These are the activations of a small neural network, seen along a few directions. Each row is one input.
In each table, some parts of the input vary, and every possible input appears once, in random order.
Descriptions start from the smaller parts, as in this example, which fits no table here: one of 4 places along a line, together with either a single point or one of 9 places around a ring or (one of 2 separate values, together with one of 8 places around a ring).
Shared parts are said once, and a part with two or three values counts as separate values.
(in the rows, 128 means zero)

Other details of the inputs shift rows strongly along two fixed directions, in all tables alike. That doesn't count.
To show where, the next rows are all for the same input, with only those details redrawn:
[ 98  90 115 168 137 118 133 181  92 120 131 124  83 163  98 115]
[132 106 137 126 128 140 126 181  62 154 133 101 102 120 109 108]
[145 121 135 117 111 152 135 131 112 125 130 123 122 140 104 124]
[180 146 146  82  93 175 138  81 137 126 129 127 153 128 104 135]
[100  89 120 168 137 120 131 189  85 132 130 118  84 155  99 112]
[144 120 125 127 109 150 137 114 132 114 128 133 127 153  98 131]
[196 163 133  86  74 185 151  25 189  91 124 156 180 156  97 161]
[134 108 135 121 121 142 130 164  81 147 136 108 104 124 105 108]

A family of inputs:
r1: [151 140 129 118 122 131 139 114 165  61  94 147 147 153 121 130]
r2: [102 124 130 139 137  97 115 117 151 135 125 169 131 107 141 142]
r3: [144 120 125 127 109 150 137 114 132 114 128 133 127 153  98 131]
r4: [ 62  91  91 151 181  56 118 172  89 104 109 151 111 150 114 104]
r5: [150 158 140  94 119 165 123 113 132 176 172 113 137  83 161 137]
r6: [ 77  97  97 172 168  82 134 166  99 106 147 122 115 176 120 110]
r7: [125 139 114 112 137 102 136  81 153  80 115 171 168 153 112 130]
r8: [148 161 152  99 123 159 129 120 126 176 162 114 139  71 164 137]
r9: [124 136 138 129 126 116 121 107 152 143 131 165 141  97 146 141]
r10: [142 160 132 151  75 192 120  78 200 128 126 167 138 145 119 157]
r11: [164 144 198 103 126 153 116 177  96 190 108 101 125  56 165 110]
r12: [107 153 109 235 128  83  97 108 214  92  99 120  74 176 125 158]
r13: [ 61  91 107 164 178  71 122 178  89 103 126 137 110 156 107 106]
r14: [125 138 113 117 140 119 138  77 160  75 132 153 169 170 114 141]
r15: [151 111 173  85 136 122 132 173 106 201  86 106 145  29 175 102]
r16: [169 139 174 105 121 138 137 128 156 163  91 130 153  69 163 132]
r17: [133 131  99  97 115 101 164  89 179  64  66 165 171 136 132 130]
r18: [111 142  97 146 127 146 110 119 145 152 167 134 119 128 148 159]
r19: [104  90 115 178 140 107 126 189 100  97 122 109  94 149 110 101]
r20: [160 158 174 121  93 177 114 135 127 174 126 108 132  68 147 120]
r21: [143 146 167  85 124 144 112 127 110 181 145 124 140  52 155 129]
r22: [115 121 104 117 137 116 127 107 104 120 161 109 149 165 131 142]
r23: [ 75 136  59 199 129 119 127 109 191 117 167 158 106 193 134 166]
r24: [112 110 123 112 157 108 129 155  70 144 162  88 126 138 135 103]
r25: [156 131 146  55 136 124 131 160  91 125  87 107 144  78 146  94]
r26: [105 129 132 147 133 124 125 124 158 136 150 145 122 113 145 144]
r27: [106 114 108 105 147 111 126 151  54 164 171  77 122 144 138 121]
r28: [157 157 118 149 132 112 120  54 169  76  92  94  98 161 130 137]
Describe the family of inputs behind these rows. -> one of 2 separate values, together with either a single point or one of 5 places along a line or one of 8 places along a line
The inputs of r12 and r28 match in every part but the choice among 2 separate values. If r21 is changed in the same way as r12 into r28, which row does it become? -> r13
Which other rows does r6 become when the choice among 2 separate values takes its other values? List them by row number. -> r8
Which other rows does r25 become when the choice among 2 separate values takes its other values? List them by row number. -> r16

A family of inputs:
r29: [138 135 125 124 127 114 130 107 151 112 105 137 137 129 128 130]
r30: [104 112  95 168 127 118 148 100 176  94 142 159 136 187 119 154]
r31: [109 112 108 152 130 104 141 110 172  94 113 172 139 157 120 143]
r32: [ 89  78 110 156 144 111 136 201  61 115 129 125  97 162  94  95]
r33: [103 108 139 170 145 102 124 184 118 135 101 119  97 125 136 109]
r34: [ 97 107 117 147 162  91 115 178  86 132 119 107  98 123 136 103]
r35: [112 124  95 173 123 121 145 102 176  93 128 137 118 179 127 148]
r36: [164 163 155  79 107 169 123  74 137 152 143 140 158  95 121 140]
r37: [119 124 100 164 132 114 141  98 169  94 133 135 123 180 123 147]
r38: [ 84  87 122 171 149  94 130 189 110 128 111 142  97 124 129 116]
r39: [144 142 147 112 114 159 120 126 126 157 141 135 126 100 130 133]
r40: [104  86 122 145 151 108 125 199  56 117 122  94  81 154  95  95]
r41: [160 163 154  96 114 151 109  92 121 147 134 113 139 100 126 132]
r42: [119 128 117 116 129 117 135 109 145 111 125 153 147 135 130 131]
r43: [174 150 162  88 106 160 139  96 158 134 115 141 169  87 142 130]
r44: [154 140 132  89 109 161 141 111 124 154 145 116 153 108 144 133]
r45: [109 117 145  83 163 112 111 210  27 181 146  83 114  69 151  87]
r46: [176 169 157  92  99 170 114  88 140 146 130 120 140  95 137 141]
r47: [165 155 147  97 101 165 118 116 129 155 133  99 133  96 147 129]
r48: [106 120  98 179 115 135 139 120 184 106 137 162 123 170 120 151]
r49: [107 123 109 157 128 117 128 100 155 110 145 155 141 169 114 149]
r50: [180 170 150  79 109 152 121  66 134 137 143 110 164 109 133 140]
r51: [122 125 121 156 126 110 134 116 170  98  98 147 128 147 122 139]
r52: [134 134 145  79 162 119 106 180  46 169 135  72 115  71 149  94]
Describe the family of inputs behind these rows. -> one of 2 separate values, together with either a single point or one of 5 places along a line or one of 6 places around a ring
The inputs of r37 and r30 match in every part but the choice among 2 separate values. If r41 is changed in the same way as r37 into r30, which row does it become? -> r36
Which other rows does r38 become when the choice among 2 separate values takes its other values? List them by row number. -> r51
Start at r45 and move only the place on the line of 5, one step at a time. The first step leads to r42. Which rows follow, in order? -> r31, r38, r43
Which other rows does r34 become when the choice among 2 separate values takes its other values? List them by row number. -> r42
